[ 0.13, -0.53,  0.00, -0.21,  0.08,  0.64, -0.05, -0.58,  0.24]  L
[ 0.01,  0.16,  0.59, -0.60,  0.21,  0.64, -0.05, -0.24,  0.26]  S
[ 0.04, -0.26,  0.07, -0.18,  0.69, -0.12, -0.31,  0.14,  0.37]  V
[ 0.23,  0.06, -0.43,  0.13, -0.09, -0.14,  0.48,  0.02, -0.05]  E
[ 0.23, -0.31,  0.35,  0.49,  0.03, -0.24, -0.10, -0.56, -0.05]  D
[-0.34, -0.55, -0.17,  0.25,  0.22, -0.24,  0.10, -0.06,  0.04]  T
[-0.52, -0.18, -0.12, -0.93,  0.23,  0.24, -0.35,  0.16,  0.30]  X
q: [-0.34, -0.55, -0.17,  0.25,  0.22] => T
shift -1: [ 0.16,  0.59, -0.60] => [ 0.15,  0.58, -0.61]
q: [-0.34, -0.55, -0.17] => T
q: [ 0.01,  0.16,  0.59, -0.60,  0.21,  0.64, -0.05, -0.24,  0.26] => S
shift +1: [-0.31,  0.14] => [-0.30,  0.15]
q: [ 0.01,  0.16,  0.59, -0.60,  0.21,  0.64] => S
q: [0.08, 0.64] => L

[ 0.02, -0.04,  0.11,  0.29, -0.46,  0.11]  N
[-0.06,  0.11, -0.25, -0.23, -0.42,  0.19]  F
[0.05, 0.20, 0.79, 0.62, 0.08, 0.30]  G
[-0.23, -0.28, -0.20, -0.18,  0.13, -0.04]  K
[-0.65,  0.05, -0.07, -0.08, -0.12,  0.01]  U
[-0.23, -0.75, -0.13, -0.04, -0.11, -0.18]  W
[-0.66,  0.05,  0.01, -0.08, -0.12, -0.07]  R
[ 0.33, -0.04,  0.24,  0.16,  0.53,  0.02]  Y
[0.28, 0.18, 0.12, 0.00, 0.15, 0.22]  M
[-0.05, -0.75, -0.13, -0.23, -0.18, -0.11]  J
order: [ 0.24,  0.16,  0.53,  0.02,  0.33, -0.04] => Y
order: [-0.28, -0.23, -0.20, -0.18, -0.04,  0.13] => K
q: [-0.04,  0.11] => N
q: [-0.20, -0.18,  0.13, -0.04] => K
shift +1: [-0.07, -0.08] => [-0.06, -0.07]
order: [-0.08,  0.05,  0.01, -0.12, -0.07, -0.66] => R
order: [-0.75, -0.23, -0.18, -0.13, -0.11, -0.05] => J

[ 0.76,  0.10,  0.40, -0.12] : B
[-0.25, -0.44,  0.29,  0.49] : P
[-0.05,  0.44, -0.29,  0.49] : Q
[-0.26, -0.27, -0.93,  0.90] : A
[-0.26, -0.05,  0.43, -0.44] : H
q: [-0.05,  0.43] => H
q: [-0.44,  0.29,  0.49] => P
q: [ 0.10,  0.40, -0.12] => B
shift -1: [0.76, 0.10, 0.40] => [0.75, 0.09, 0.39]

[ 0.22, -0.01,  0.19, -0.03, -0.07,  0.07, -0.20,  0.09, -0.13, -0.36,
  0.02,  0.05, -0.09,  0.34,  0.02,  0.03, -0.20,  0.04, -0.23, -0.38,
 -0.13, -0.38,  0.00,  0.16,  0.07,  0.25, -0.06,  0.11, -0.18, -0.27,
  0.30, -0.34,  0.28, -0.14,  0.04,  0.14, -0.21,  0.00, -0.08,  0.00,
 -0.16,  0.06,  0.04,  0.21, -0.50,  0.05, -0.13, -0.19,  0.09,  0.43,
  0.02, -0.33, -0.22, -0.18, -0.08, -0.01, -0.07,  0.18,  0.15, -0.02,
  0.28,  0.09, -0.14] -> kofos
[-0.26,  0.15, -0.19,  0.02,  0.10, -0.15,  0.23, -0.17, -0.39,  0.02,
 -0.13, -0.10,  0.10,  0.14,  0.01, -0.10, -0.40,  0.10, -0.12, -0.05,
 -0.07, -0.07, -0.28,  0.18, -0.64,  0.13, -0.34, -0.28, -0.13, -0.04,
  0.02, -0.12, -0.12, -0.41,  0.33,  0.29, -0.12,  0.20,  0.02,  0.05,
 -0.15, -0.17,  0.05,  0.20,  0.05, -0.07, -0.03, -0.04, -0.15,  0.01,
 -0.05, -0.41, -0.04, -0.02, -0.24, -0.11,  0.12, -0.12, -0.05, -0.36,
 -0.06,  0.23,  0.07] -> Vasem
[ 0.16,  0.13, -0.40,  0.13, -0.32, -0.03, -0.09,  0.09, -0.46,  0.15,
 -0.12, -0.09, -0.22,  0.37, -0.14, -0.17, -0.01,  0.15,  0.23,  0.29,
  0.44, -0.01,  0.28, -0.35,  0.18, -0.55, -0.45,  0.07, -0.55, -0.31,
  0.22, -0.07, -0.16,  0.11,  0.52, -0.50,  0.23, -0.13, -0.36,  0.07,
 -0.10, -0.74, -0.26, -0.34, -0.57,  0.10,  0.00, -0.35, -0.15, -0.41,
  0.23,  0.01, -0.29, -0.15,  0.30, -0.31,  0.33,  0.20,  0.10,  0.04,
 -0.21,  0.58, -0.03] -> rupa
[ 0.15, -0.01,  0.16, -0.14, -0.11, -0.26,  0.09, -0.32,  0.11,  0.11,
 -0.12, -0.23, -0.45, -0.29,  0.31, -0.07,  0.10,  0.39,  0.07,  0.26,
  0.26, -0.13,  0.20,  0.08, -0.31, -0.21,  0.19,  0.05, -0.30,  0.32,
  0.25, -0.57,  0.27, -0.35, -0.15, -0.07, -0.34, -0.15,  0.54,  0.40,
 -0.15,  0.16,  0.15, -0.29,  0.00,  0.02, -0.02, -0.18, -0.02,  0.15,
  0.41,  0.28,  0.30,  0.05,  0.12,  0.21,  0.36, -0.02,  0.05,  0.45,
  0.13, -0.40,  0.46] -> kon
[ 0.23,  0.01,  0.15, -0.16, -0.20,  0.38, -0.28,  0.07, -0.10,  0.20,
 -0.27, -0.01, -0.20,  0.29, -0.02,  0.30, -0.01,  0.14,  0.43,  0.53,
  0.40, -0.05,  0.06, -0.22,  0.18, -0.30, -0.40,  0.09,  0.22,  0.45,
  0.26, -0.25, -0.37, -0.07,  0.20,  0.13,  0.08, -0.36, -0.39,  0.17,
  0.36, -0.25,  0.07, -0.36, -0.07, -0.23,  0.24, -0.08, -0.18,  0.23,
  0.45, -0.15, -0.30, -0.62,  0.13, -0.33,  0.06,  0.10, -0.14,  0.44,
 -0.32, -0.04, -0.03] -> Numu
q: [ 0.14, -0.21,  0.00, -0.08,  0.00, -0.16,  0.06] => kofos
q: [ 0.44, -0.01] => rupa

[-0.03,  0.06,  0.09,  0.05,  0.11,  0.08, -0.05,  0.17, -0.12,  0.05]  faf
[ 0.11,  0.16,  0.06, -0.12,  0.09, -0.03, -0.05,  0.05,  0.05,  0.08]  solip
[ 0.15,  0.16,  0.02, -0.15,  0.14,  0.03, -0.06,  0.02, -0.02,  0.11]  vamek
[ 0.15,  0.18,  0.02, -0.15,  0.14,  0.03, -0.06,  0.02, -0.02,  0.11]  limi
[ 0.11,  0.15,  0.06, -0.11,  0.09, -0.04, -0.04,  0.05,  0.05,  0.08]  kebip
[ 0.19,  0.18,  0.04, -0.19,  0.16,  0.05, -0.10,  0.02,  0.01,  0.14]  salu
order: [-0.05,  0.06,  0.05, -0.12,  0.09,  0.08,  0.05,  0.16, -0.03,  0.11] => solip
shift -1: [ 0.16,  0.06, -0.12] => [ 0.15,  0.05, -0.13]
shift +1: [-0.11,  0.09, -0.04, -0.04] => [-0.10,  0.10, -0.03, -0.03]
shift -1: [0.05] => [0.04]
shift +1: [-0.12,  0.09] => [-0.11,  0.10]
q: [ 0.09, -0.04, -0.04,  0.05] => kebip
q: [-0.03, -0.05] => solip

[-0.34,  0.41, -0.67, -0.37, -0.35] -> lorer
[ 0.14,  0.14, -0.07, -0.21, -0.03] -> Ronep
[ 0.45,  0.61, -0.25,  0.72,  0.71] -> nunu
[-0.34,  0.41, -0.10,  0.37,  0.25] -> Let
[-0.11, -0.51, -0.08,  0.46,  0.52] -> sipu
q: [-0.34,  0.41, -0.10,  0.37,  0.25] => Let
q: [0.72, 0.71] => nunu
shift -1: [ 0.61, -0.25] => [ 0.60, -0.26]

